A small network was shown many inputs. Here are its activations along a few directions, one row for each input.
Each table varies a few parts of the input and shows all the possible inputs, shuffled.
A made-up example of a description, with smaller parts first: one of 5 places around a ring, together with either a single point or one of 11 places along a line or (one of 2 separate values, together with one of 6 places along a line).
Shared parts are said once, and a part with two or three values counts as separate values.

Other details of the inputs shift rows strongly along two fixed directions, in all tables alike. That doesn't count.

A family of inputs:
r1: [  -9   61    1   24   24    9 -101   29    5  -11   -8   98]
r2: [ 13 -64   1 -29  -5 -20  69 -15 -12   8  -9 -62]
r3: [  3 -11  35  -1 -13  -7  -4  49 -25 -21  46   5]
r4: [  0  -8 -48   5  42 -32  14 -64  26  41 -79  27]
r5: [ -7 -53 -16 -30  -5  10  69 -18   0  -6  -6 -73]
r6: [ -3 -52   1 -26 -23 -16  75 -30 -27   7 -18 -53]
r7: [  6 -24  12 -22 -11  19  45  -2   6 -44  35 -32]
r8: [ -2   5 -35  -9  26 -11 -22 -36  15  14 -56  21]
r9: [ -6  -2  17 -12 -32  16 -26  32 -50 -23  19 -14]
r10: [  4 -15 -11 -35 -30   6  71 -33  -2   6 -11 -76]
r11: [ 23  19 -18  28  22 -20 -43  15  10  27 -27  24]
r12: [ 12  15   1  12 -28  23 -19  38 -21 -29  36 -35]
r13: [ -5   5 -29  17  46 -10 -14 -27  47  29 -14  52]
r14: [  4 -44   4  -6 -19  14  34   0 -28   1  34 -46]
r15: [ -5   4  42  15 -13  -1 -29   2 -31 -39  42 -21]
r16: [-30  -5   5  18  41 -15 -20 -30  27  34 -46   8]
r17: [-22  18   1  -2  17   3 -37  12  16  13 -32  56]
r18: [  6   4 -19  10  49 -32 -15 -13  41  19 -31  53]
r19: [ 11   7  24  13 -32   9  -5  32  -4 -13  63  -4]
r20: [ 20  -6  23  -2 -20 -20  17  25   6 -12  24 -10]
r21: [ 10 -19 -50  10  32 -14  24 -53  56  61 -58  -5]
r22: [-11  24 -19 -12  37   8   4 -34  37  21 -32  36]
r23: [  4  35  32  -8 -34  29  -1  29 -14 -19  41  -7]
r24: [ 12 -14  18 -16 -27  21  46  11  18 -28  27 -43]
r25: [  8   5  -4   6 -11  23 -21  24 -32 -45  44 -24]
r26: [-15   4   0 -14 -14  24  10   8 -36   0  12 -30]
r27: [-15  18  33 -14 -20  34   0  33 -29 -16  42   1]
r28: [  4   1 -42  11  25 -33  15 -50  36  55 -85  16]
r29: [   3   68  -14   36    7    8 -114   39   -7   11  -24   65]
r30: [-19 -12 -24   7  42  -8   7 -18  46  49 -22  35]
r31: [-24  44  -5  40  34 -12 -68  25   6  28 -27 100]
r32: [  6  17  34  10 -46 -10   2  30 -24 -25  35   8]
r33: [ 17  30   9  42 -11  28 -82  47 -54 -30  74  28]
r34: [  1  44  35  30 -25   1 -61  51 -51 -45  60  58]
r35: [  4   5  25 -20 -39   4  10  12   4 -22   6  -7]
r36: [  1  -4  -4 -28 -23  16  35 -19 -34 -23  22 -50]
r37: [-11 -35   2 -24   7  17  56  -5  26  -6  -2 -27]
r38: [-13  -8 -10   9  35 -32  14 -63  64  45 -74 -14]
r39: [ 27 -57  -6 -29  -5 -27  66 -33  -9 -10  -2 -59]
Description of these inputs: one of 3 separate values, together with either a single point or (one of 2 separate values, together with one of 6 places around a ring).
- The inputs of r19 and r30 match in every part but the choice among 3 separate values. If r29 is changed in the same way as r19 into r30, which row does it become? => r9
- Change only the choice among 3 separate values in r24. List by row number the other rows that result. => r7, r37
- Which other rows agree with r22 in the choice among 3 separate values? List them by row number. => r1, r4, r7, r8, r13, r15, r18, r25, r33, r34, r36, r39
- Change only the place on the ring of 6 in r21. List by row number the other rows that result. => r10, r11, r12, r28, r29
- Change only the choice among 2 separate values in r6. List by row number the other rows that result. => r31

A family of inputs:
r40: [ 24  17 -42  35  29 -41 -31 -26  41  53 -71  20]
r41: [  0  34 -45  51  63   6 -91  -6  11  28 -25  52]
r42: [ -5  83  20  27   0  39 -96  62  -1 -36  37  77]
r43: [ 11   6  10   5 -42  46 -16  51 -60 -27  70 -50]
r44: [  5 -45  32 -41 -52  30  95  19 -11 -36  76 -79]
r45: [-29   1  17 -18   0  -6  30 -15  33  23 -35  16]
r46: [ -7 -62 -35 -14  33 -29  49 -50  10  43 -60 -34]
r47: [ -1 -41 -35 -34  13 -33  62 -76   3  18 -67 -28]
r48: [ 30 -22  33  -5 -42 -30  51   6  18 -16  27 -30]
r49: [ -5 -19  41   2 -12  -1  -6  47 -32 -25  59  13]
r50: [ -5  67 -44  24  39  21 -87  -3  19  19 -53  53]
r51: [-11  19  29  -2 -43  17 -24  29 -60 -14  17 -26]
r52: [  6  -3  29   9  -6  16  -7  27 -12 -41  74   1]
r53: [-11 -36 -11 -38  20 -35  72 -65  41  12 -49  15]
- The inputs of r52 and r41 match in every part but one. If r48 is changed in the same way as r52 into r41, which row does it become? => r40
- Describe the family of inputs behind these rows. => one of 2 separate values, together with either a single point or one of 6 places around a ring
- Change only the choice among 2 separate values in r44. List by row number the other rows that result. => r43
